Each row below holds a small network's activations on one input, seen along a few directions.
In each table, some parts of the input vary, and every possible input appears once, in random order.
Descriptions start from the smaller parts, as in this example, which fits no table here: one of 5 places around a ring, together with either a single point or (one of 2 separate values, together with one of 4 places along a line) or one of 11 places around a ring.
Shared parts are said once, and a part with two or three values counts as separate values.
In the rows, 128 means zero.

Other details of the inputs vary at random and push rows far along two fixed directions, the same in every table; ignore that.

A family of inputs:
r1: [128 138 128 119 133 137 147 120 144  93 118 110 104 126]
r2: [141 117 106 142 118 109  94 130 131 172 150 150 144 139]
r3: [129 135 144 128 125 122 148 116 121  83 102 125 126 122]
r4: [139 136 143 106 127 134 145 125 121  84 107 138 113 112]
r5: [125 137 128 125 127 128 151 117 134  88 106 108 117 125]
r6: [133 134 131 118 110 134 159 133 123  86  99 133 120 126]
r7: [ 20  71 126  91 163 241 192 220  36 201 179  51 173 118]
r8: [123 144 143 119 135 131 138 118 152 102 116 111  95 125]
r9: [135 123 124 163 136 103  95 114 128 167 149 130 151 137]
r10: [149 116 109 144 115 106 104 133 115 161 141 172 161 131]
r11: [117 146 127 123 131 124 144 121 150 101 108 100 105 129]
r12: [118 140 143 115 116 136 140 128 147 105 105 110  92 130]
r13: [148 123 124 142 136 110  89 121 131 171 156 147 144 132]
r14: [150 124 115 159 140 109 107 124 120 151 147 161 171 134]
r15: [143 124 127 158 141 112  96 115 127 161 154 148 154 134]
r16: [119 135 139 103 112 131 132 128 149 105 108 118  88 123]
r17: [135 136 126 104 127 137 147 123 135  90 110 123 105 119]
r18: [141 130 111 138 140 106  95 127 144 175 153 146 145 139]
r19: [126 129 138 105 108 137 139 126 129  96 109 126  99 117]
r20: [143 121 126 156 120 111  96 123 123 167 145 151 152 141]
Each input here is: one of 4 places along a line, together with one of 5 places around a ring.
Changing only the place on the ring of 5 turns r10 into r6. The same change can be made to r2. Which row results? -> r7
Change only the place on the ring of 5 in r11. List by row number the other rows that result. -> r8, r12, r16, r18

A family of inputs:
r21: [145 112  98 145  99 103  74 145 129 211 157 177 158 145]
r22: [144 119 117 182 144  94  87 119 117 184 161 161 191 143]
r23: [123 144 140 116 125 123 130 119 157 109 112 109  93 133]
r24: [138 133 133 115 123 125 135 113 132  92 112 124 107 117]
r25: [146 129 128 112 110 129 149 128 121  82 105 156 121 118]
r26: [124 146 128 123 131 125 134 116 164 110 116  97  91 138]
r27: [130 146 154 117 145 128 128 109 151 102 121 117  96 118]
r28: [ 42  73 133  65 163 233 192 212  32 171 168  83 166  95]
r29: [163 109 110 161 119 103  97 137  92 180 154 194 195 135]
r30: [130 149 142 123 151 129 131 106 159 102 124 105  94 123]
r31: [149 120 120 185 139  94  93 122 105 181 153 165 200 143]
r32: [151 116 126 159 143 105  63 117 127 203 179 162 160 133]
r33: [138 130 131 128 115 126 145 116 125  82 106 133 120 124]
r34: [ 29  85 132 110 176 229 210 202  31 162 160  50 191 113]
r35: [118 143 119 129 111 121 137 125 163 112 107  98  91 142]
r36: [131 146 127 128 145 122 141 107 149  93 115 104 110 125]
r37: [152 112 107 139 119 106  69 139 129 210 167 176 159 141]
r38: [130 134 133 109 109 129 127 121 149 108 113 117  89 131]
r39: [131 143 139 122 139 120 138 110 141  92 111 117 111 120]
r40: [143 131 134 132 109 125 151 118 113  80  98 137 128 123]
r41: [130 144 126 140 136 122 150 111 142  83 109 112 124 131]
r42: [123 132 123 116  90 126 131 128 148 112 103 118  89 134]
r43: [146 135 143  93 125 136 126 126 138  99 119 149  94 109]
r44: [116 141 130 123 105 120 134 127 156 112 103 110  93 137]
Changing only one part turns r23 into r38. The same change can be made to r22. Which row results? -> r33
What is each input in this table made of? -> one of 4 places along a line, together with one of 6 places along a line
Change only the place on the line of 4 in r34. List by row number the other rows that result. -> r29, r31, r40
Change only the place on the line of 4 in r36. List by row number the other rows that result. -> r24, r28, r39
